Each row below holds a small network's activations on one input, seen along a few directions.
In each table, some parts of the input vary, and every possible input appears once, in random order.
Descriptions start from the smaller parts, as in this example, which fits no table here: one of 3 separate values, together with either a single point or one of 11 places around a ring or (one of 6 places along a line, together with one of 8 places around a ring).
Shared parts are said once, and a part with two or three values counts as separate values.
In the rows, zero is written as 128.

A family of inputs:
x1: [135 131 139 162 123 131 160 136 131 121 129 132  99 152 135 131 146 161]
x2: [ 97 144 115 155 116 119 145 148 116 127 144 124 124 149 121 121 128 155]
x3: [ 85 136  92 145 120 111 120 126 120 133 131 121 125 144 130 107 121 130]
x4: [109 167 120 124 113 114 128 147 126 129 140 146 127 138 124 143 119 158]
x5: [107 111 106 143 129 129 116 109 114 121 113 147 112 153 140 105 130 114]
x6: [ 92 160 100 111 110 113 106 124 131 133 129 138 129 137 128 127 114 119]
x7: [117 137 115 111 117 128 105 104 125 117 105 162 115 144 136 129 119 103]
x8: [140 153 143 128 119 132 143 138 142 124 131 154 105 145 139 151 142 157]
x9: [188  81 167  63 168 141 116 130 140 145 136  54 201  40 101 154 100  95]
x10: [136 118 133 158 127 138 142 122 122 122 120 152  96 145 141 109 158 128]
x11: [186  57 166 111 177 142 126 132 134 146 142  36 202  51 100 128 108  99]
x12: [142 142 140 125 117 140 130 120 135 120 117 170 101 138 140 131 151 117]
Describe the family of inputs behind these rows.
> one of 2 separate values, together with either a single point or one of 5 places around a ring
Changing only the choice among 2 separate values turns x6 into x3. The same change can be made to x7. Which row results?
> x5
Which other rows does x11 become when the choice among 2 separate values takes its other values? List them by row number.
> x9

A family of inputs:
x13: [135 148 130 163 115 113 128 120 117 111 119 181 104 148 132 121 132 144]
x14: [ 77 141 100 126 116 133 131 137 104 116 132 144 114 163 136 114 137 137]
x15: [121 159 123 137 109 114 135 118 157 126 115 153  85 162 151 142 141 150]
x16: [106 174 119 146  95 119 147 130 128 115 134 154  97 133 116 112 145 130]
x17: [ 89 161 109 116 103 135 146 142 120 118 134 153 100 152 131 133 139 151]
x18: [ 94 154 109 158 103 115 136 127 108 120 132 147 112 146 125  99 141 111]
x19: [144  96 130  79 158 124  96 122 134 145 129  68 209  58 103 143  87  87]
x20: [129 176 139 151  98 112 140 131 133 116 125 169 100 147 125 134 140 138]
x21: [108 134 117 167 114 120 121 124 110 118 119 164 113 152 125  98 129 122]
x22: [189  83 161  89 164 142 110 146 135 151 137  81 180  62 116 142 124 100]
x23: [ 88 138  93 143 116 116 130 113 134 130 123 131  97 161 149 107 143 124]
x24: [142  99 121  74 152 112  94 105 130 132 122  52 194  66  98 141  62  88]
x25: [119 141 121 136 123 130 126 133 107 118 123 182 108 171 146 147 126 162]
x26: [200  67 184 103 172 169 142 131 132 142 122  81 164  66 118 130 143  97]
x27: [164  84 165 155 167 129 166 172 138 150 176  18 194  80  97 141 113 172]
x28: [128 136 115 152 126 117 121 108 140 124 111 165  90 165 159 133 134 152]
x29: [111 164 129 121 107 128 141 144 125 120 126 170 103 167 139 155 133 159]
x30: [164 100 152  74 162 128  90 134 139 162 152  75 202  54 108 132  98 100]
x31: [211  52 186  96 164 173 149 115 139 120 126  80 151  69 114 140 147  80]
x32: [104 124 103 156 127 129 112 111 135 128 112 148  99 170 151 107 132 132]
x33: [ 94 128 109 141 123 142 115 136 102 121 124 163 117 176 138 121 125 142]
x34: [100 157 102 133 101 117 142 117 150 132 125 138  84 150 142 126 146 139]
Describe the family of inputs behind these rows.
> either a single point or one of 6 places along a line or (one of 3 separate values, together with one of 5 places around a ring)

A family of inputs:
x35: [ 51 152  69 143 111  99 111 127 112 128 133 130 129 165 128 111 101 141]
x36: [173  72 161  89 175 129 123 148 131 152 159  12 231  30  82 141  86 108]
x37: [ 78 140  80 116 111 115  91  98 111 122  99 162 110 157 139 108 111  96]
x38: [104 167 121 131 107 117 146 151 129 131 145 131 115 143 124 138 131 161]
x39: [200  50 167  59 185 150  96 115 142 152 127  46 213  28 107 139 102  65]
x40: [ 81 166  94 145 111 100 117 134 127 128 142 140 128 152 127 124 112 149]
x41: [141 117 151 187 131 143 174 150 130 123 145 122 107 152 133 120 163 163]
x42: [164 124 155 129 129 147 139 121 133 116 112 168  97 140 144 140 152 134]
x43: [134 150 130 113 115 132 122 112 137 114 112 172 104 140 139 142 135 120]
x44: [134 142 146 149 121 132 162 161 125 133 143 128 109 143 128 137 148 174]
x45: [109 154 104 118 110 116  99 104 127 122 107 172 108 144 138 120 122 105]
x46: [167 103 158 157 131 156 156 116 131 115 113 153  85 142 146 116 174 121]
Changing only one part turns x36 into x39. The same change can be made to x35. Which row results?
> x37
Describe the family of inputs behind these rows.
> one of 2 separate values, together with either a single point or one of 5 places along a line
Start at x35 and move only the place on the line of 5, one step at a time. The first step leads to x40. Which rows follow, in order?
> x38, x44, x41

A family of inputs:
x47: [148 142 145 138 116 144 143 120 141 114 112 179  80 160 152 140 160 138]
x48: [135 149 144 156 116 133 166 147 137 122 138 146  92 155 138 141 156 173]
x49: [110 145 105  83 123 113  88 115 124 132 118 140 146 113 124 135  98 104]
x50: [101 154 108 108 120 102 114 138 120 132 140 107 161 109 105 138  90 135]
x51: [106 123 117 149 129 124 137 142 114 130 140 117 133 140 123 116 126 145]
x52: [135 133 134 142 119 140 130 118 131 121 115 165  96 150 144 120 153 117]
x53: [ 99 128 105 133 132 111 116 136 121 138 139 101 152 129 119 122 103 138]
x54: [221  54 196  98 181 161 141 137 143 142 140  50 192  43 106 147 128 103]
x55: [114 123 103 113 127 115 101 100 126 126 112 128 131 121 129 116 109  98]
x56: [118 117 116 129 126 135 119 110 122 123 113 144 114 140 138 112 136 103]
x57: [122 140 133 161 119 129 153 145 129 129 141 132 110 146 131 122 149 153]
Describe the family of inputs behind these rows.
> either a single point or (one of 2 separate values, together with one of 5 places along a line)

A family of inputs:
x58: [ 90 203  94 138  79 103 121 123 132 110 111 211  72 180 143 146 132 147]
x59: [231  61 210 101 182 165 146 151 152 154 134  48 179  58 117 155 139 121]
x60: [186  83 162  83 161 143 120 130 120 131 133  72 190  37  98 125 120  70]
x61: [214  70 204  86 164 169 143 141 120 129 138  91 180  51 101 141 138  93]
x62: [ 91 153 110 202 106 122 143 124 108 107 116 187  70 206 150  96 150 161]
x63: [235  59 203 109 190 156 160 141 174 142 151  35 178  53 123 169 135 146]
x64: [ 91 196  96 101  82 119 110 103 138 113  99 220  60 181 156 145 134 134]
x65: [ 70 149 105 207  95 125 164 139 106 119 148 156  62 211 144  82 160 175]
x66: [151  84 133  86 162 129  88 110 141 153 134  48 210  42 101 111  98  50]
x67: [121  78 101  80 160 107  95 104 137 152 136  15 208  46  99 112  80  66]
x68: [ 95 134  96 140 110 140 111  89 120 111  86 218  55 203 173 112 151 123]
x69: [ 98 142 101 174 106 124 121 107 113 105 102 207  64 206 161 108 148 137]
x70: [111  91 114  70 174 112  83 163 105 153 155  56 239  84  99 158  51 145]
x71: [ 57 206  94 174  69 104 168 155 126 127 154 162  74 183 124 122 148 183]
x72: [ 78 212  97 168  79 101 146 141 127 114 122 193  81 178 131 137 137 169]
Describe the family of inputs behind these rows.
> either a single point or one of 6 places along a line or (one of 2 separate values, together with one of 4 places along a line)
List by row number the other inputs of the same sort as x61.
> x59, x60, x63, x66, x67
